[136 125 125 129 151 102] yields 136
[116 130 134 117 124 109  98] yields 116
[129 114 124 140 120 104 125] yields 129
[152 113 144 140] yields 152
[119 149 158 120] yields 119
[145  98 109 139 120 121] yields 145
---
((151, 115, 117, 137, 128), (142, 116, 112, 124, 145), (119, 137, 116, 144, 146))	117
(102, 119, 122, 140)	122
(120, 126, 150, 99, 140, 136, 136)	150
(123, 136, 151, 125)	151
((145, 113, 154, 106), (112, 101, 142, 116))	154
(151, 132, 149, 132, 144, 115, 135)	149
((101, 141, 134, 102), (116, 122, 131, 137), (127, 126, 126, 127))	134
((137, 142, 121, 126, 122), (153, 142, 133, 133, 120))	121
(120, 103, 127, 112, 115, 137)	127
(116, 100, 106, 126, 109, 111, 102)	106
---
129,135,150,135,132,141
129,123,132,129,126,127
128,146,134,125,135,141
-> 126

109,115,124,126,149
152,117,135,129,132
118,116,127,152,142
-> 116

150,138,128,122,120 -> 128

116,141,120,118,152,144,132 -> 120

154,112,138,128,144,104 -> 128

129,150,156,111 -> 150

115,122,144,136,152 -> 136

120,138,129,144,157,108,111 -> 120

131,136,134,144,124,134,128
140,138,156,151,133,143,138
-> 131

127,150,141,124,138,143 -> 138
---
[121 141 151 133] yields 121
[132 106 141 125 127 118] yields 132
[118 132 122 151 122 106] yields 118
[115 123 152 147 146] yields 115
[143 157 141 153 130] yields 143
[120 135 130 132 120 150 125] yields 120
[126 136 110 144 150] yields 126
---
[138 154 110 102] gives 110

[[114 127 128 121 128 127 123]
 [154 128 127 128 121 129 134]
 [149 132 129 129 123 130 133]] gives 129

[137 142 113 152 102] gives 113

[133 126 109 111 151] gives 109

[135 142 134 129 138 157 152] gives 134

[136 126 102 139 131] gives 102
---
[[129 103 131 119 137 144 133]
 [130 128 127 127 124 129 130]] → 129, 130

[145 139 143 106] → 145, 106

[156 149 134 138 146] → 156, 146

[128 149 144 115 148 125 123] → 128, 123

[[134 139 145 116 113]
 [124 128 128 121 132]
 [119 139 123  99 151]] → 134, 151

[123 132 150 125 124] → 123, 124

[107 131 148 155 128 141 146] → 107, 146
---
131  127  109  101
142  116  105  113
: 127

128  123  106  117  123
115  111  116  123  131
130  135  150  140  128
: 111

105  119  144  116  110  124
127  137  119  118  138  129
: 119

157  127  128  125
152  127  129  128
136  118  115  145
: 127

116  140  128  118
127  125  127  127
138  151  128  136
: 125

132  128  142  120  125
129  151  143  110  139
: 128

131  141  147  129  137  116
125  130  107  119  116  131
150  153  117  143  131  126
: 130

125  141  146  140  124
122  112  141  152  109
: 141

120  126  119  117  128  121
112  116  107  134  128  110
: 126
---
array([129, 109, 132, 130, 106, 133]) result: 106

array([[142, 154, 124, 110],
       [127, 128, 128, 130]]) result: 128

array([[113, 143, 130, 151, 144, 130, 132],
       [118, 138, 116, 137, 137, 133, 112]]) result: 133

array([133, 113, 128, 154, 136]) result: 154

array([156, 128, 125, 131]) result: 125

array([[130, 137, 151, 127, 144],
       [117, 107, 120, 136, 131]]) result: 136
---
[[122 119 129 142 118 122]
 [141 137 144 131 110 115]
 [132 148 120  99 134 142]] => 141

[[147 115 152 132]
 [113 131 107 154]] => 113

[[128 134 135  99]
 [128 131 133 105]] => 128

[[127 127 132 155 122]
 [128 121 118 101 117]] => 128

[[114 136 137 130 126 133 115]
 [129 140 141 125 125 131 124]
 [104 137 136 124 126 134 119]] => 129

[[120 139 133 129  99]
 [121 103 133 140 140]
 [142 103 123 127 142]] => 121

[[155 119 101 156 123 103]
 [141 121 111 153 121 113]
 [136 108 110 103 128 112]] => 141

[[121 140 107 124]
 [138 113 148 144]] => 138

[[124 154 126 129]
 [116 140 137 126]] => 116
---
[107 101 102 134 106 115] Answer: 107
[ 99 104 122 133 112] Answer: 99
[142 102 138 152 141] Answer: 142
[106 129 136 128 127 115 130] Answer: 106
[120 134 145 115 116 149] Answer: 120
[135 100 131 114 153] Answer: 135
[102 108 123 107] Answer: 102
